Each row below holds a small network's activations on one input, seen along a few directions.
In each table, some parts of the input vary, and every possible input appears once, in random order.
A made-up example of a description, with smaller parts first: line(6) and (point or line(11) or (values(2) and ring(8))).
Shared parts are said once, and a part with two or three values counts as separate values.

Table:
R1: [-30 -19   0  35  -8   7  -3 -10 -48   1  19 -61 -16 -43 -21  -1  10  -7
 -31 -30]
R2: [ -2 -23  37 -13  -4   1   6 -10 -30   9  29 -73 -33 -51   4 -16  -9   3
 -14 -14]
R3: [  4  23  -2  44   2 -27  15   3  -9 -29  20  10 -10   8 -34  39  28  12
  -9   0]
R4: [-30  57 -24  28  -1   1  12   1  18 -24 -50  31  -2  19  20  -1 -22  16
 -20  15]
R5: [ 41 -10   9   1  11 -41  -1  16 -21  15  57 -57   0  -8 -21 -34  -9  35
  18  10]
R6: [   7  -97  -32 -102  -13   73  -62  -58   20   46  -15   69   55    3
   12    6  -13  -85   29  -11]
R7: [ 15  -4 -25  46   5 -30 -11  15 -35   3  44 -45  19   2 -46 -18   7  24
  -1 -10]
R8: [ 33  18  34  -3  11 -36  24   3   7 -19  29  -1 -30   3  -6  19  13  22
   9  15]
R9: [-18 -91 -64 -56 -16  81 -73 -55   4  38 -25  78  70  13  -9  19   1 -94
  10 -28]
R10: [  6  45  46  -5   6 -13  40  46  41 -10 -29   8 -25  17  39  -5   7  29
  16  17]
R11: [-10  52   8 -19   1 -12  27   1  37 -15 -39  17 -23   4  43 -10 -33  29
  -1  39]
R12: [-17  48  13  46   6  -3  27  48  16 -16 -39  23  -6  32  19   2  20  16
  -4  -3]
What is each input in this table made of?
Answer: values(2) and (point or line(5))
The inputs of R12 and R10 match in every part but the values(2) part. If R7 is changed in the same way as R12 into R10, which row does it become?
Answer: R5
Which other rows does R3 become when the values(2) part takes its other values? List them by row number.
Answer: R8

Table:
R13: [  9  33  -6  21   6 -19  13  25  20 -13 -10  31   9  34  -2   6   7  19
  11  14]
R14: [-17  38  24  -1  -1  -2  27  15  21 -11 -34  -7 -27  -5  34  -6  -9  18
  -9  11]
R15: [ 38 -11  15  -1  12 -31  -2   8  -9   4  45 -34  -7   0 -20  -8   8  19
  11   1]
R16: [ 20  -7 -11  27   4 -22  -5   9 -24   0  38 -18  14   8 -35  -5   8  13
   5  -6]
R17: [-23   4  -3  34  -3  -1   3  -3 -34  -4   8 -39 -14 -24  -9  -8  -3   6
 -25 -13]
R18: [-16 -77 -49 -87 -19  83 -61 -59  31  35 -44  96  62  14  17  20 -15 -90
  18  -9]
R19: [ -6   2 -18  49  -2 -15  -3   9 -29  -6  23 -23   9  -1 -35   6  14   9
 -13 -13]
R20: [-17  43 -12  44   1 -10  16  19  12 -24 -25  26  -1  24  -4  19  15  13
 -10   4]
R21: [ 22 -10  37 -13   5 -19  11   3 -15   5  36 -52 -27 -26   0 -15  -3  17
   3   0]
R22: [ 11  31  37 -21   3 -18  32  17  25  -6 -11   0 -27  -1  34  -8 -12  26
  12  26]
R23: [-34  44   1  27  -2   2  24   9   6 -19 -38  10 -20   1  24   1  -7  13
 -19   8]
R24: [ 27  32  19  -7  12 -27  18  20  31 -10  -3  17 -11  24  12   3   5  26
  17  23]
R25: [  -7 -122  -55  -80  -16   81  -80  -70  -12   52    0   49   66  -12
  -14    8   -3 -100   15  -31]
R26: [ -6  -1  22   7   0  -3   6  -4 -21  -2  13 -56 -26 -34  -1 -13  -4  10
 -17 -14]
The inputs of R23 and R17 match in every part but one. If R18 is changed in the same way as R23 into R17, which row does it become?
Answer: R25
What is each input in this table made of?
Answer: values(2) and (point or ring(6))
Which other rows does R20 become when the values(2) part takes its other values? List them by row number.
Answer: R19

Table:
R27: [-34 -49 -44  10 -23  55 -50   2 -12  31 -23 -25  55  -5 -17 -15   1 -40
 -15 -48]
R28: [ 23  -7 -58  41  21 -28 -26 -12 -42   5  31  18  32  39 -34 -24 -14  10
  -3   4]
R29: [-35 -57   7 -67 -22  61 -12 -64  -4  12 -28  42 -10 -36  34  34 -14 -71
 -12  -9]
R30: [  1 -52 -45 -14  -3  30 -40 -52 -10   3  14  92  37  11 -41  62  35 -67
   9  -9]
R31: [-24 -56  -2 -50 -32  56 -23   6   5  46 -22 -25  42 -30  17 -31 -18 -36
  17 -25]
R32: [ 55   8  90  -6  25 -47  42  48   5  -1  39 -41 -56   6  19  -3  32  36
  23   4]
R33: [ 21  39 -20  56  -5 -59  10   8 -17 -32  57 -29   6  -2 -66  22   4  49
  -2  13]
R34: [ -7  18  84  24   9 -12  48  45 -28  -1  12 -63 -62 -37  27 -16  24  24
  -8 -16]
R35: [ 40 -65   1 -84  -9  20 -29   6  44  42   8   1  48  10   2 -23   1 -23
  53  -1]
R36: [ -9  38  32   1 -22 -29  36  -8  -8 -21  14 -72 -36 -52   5  -8 -42  44
 -24  20]
R37: [ 48  35  31 -34  -2 -64  28   0  29 -18  46 -47 -29 -22 -10   2 -21  58
  18  43]
R38: [-49 -44 -37 -13  -9  59 -41 -61 -13   1 -25  44   3 -25  -7  45  19 -72
 -28 -26]
R39: [ 13 -61 -54  13 -21  18 -43  12 -10  28  14  19  90  35 -50   6  20 -35
  19 -31]
R40: [-23  42 -12  57 -11 -30  12 -11 -21 -35  15 -71 -25 -30 -33   6 -17  42
 -48  -3]
R41: [-26   6 -50  37  22   7 -31 -20 -40   7  -5 -25   0  -4  -6 -46 -25   6
 -30  -9]
R42: [ 54 -11   0 -53  30 -24 -14 -18   7  19  24   1  -4  18  25 -49 -40  20
  25  33]
R43: [-12  -1  -5 -19  12   9  -7 -17 -28  21  -5 -25 -11 -24  34 -60 -50   8
  -4  13]
R44: [-21  22  35  83  16 -18  32  38 -41 -22  11 -65 -49 -14 -12   3  51  20
 -37 -37]
R45: [ -22  120    4   21   -4    5   51   32   94  -65 -117  121    3   75
   42   37    0   20    2   22]
R46: [ -53  117   -5   17    0   -3   56   66   94  -18 -123  100  -12   62
   97    5  -13   38    8   70]
R47: [ 27  14  35  88  20 -43  27  57 -43 -19  53 -24 -19  27 -40  18  58  24
   1 -27]
R48: [  31  -57   13 -109    9   37  -29  -57   38   17    8   73   -2   -3
   14   34    8  -55   34   17]
What is each input in this table made of?
Answer: values(2) or (line(4) and line(5))
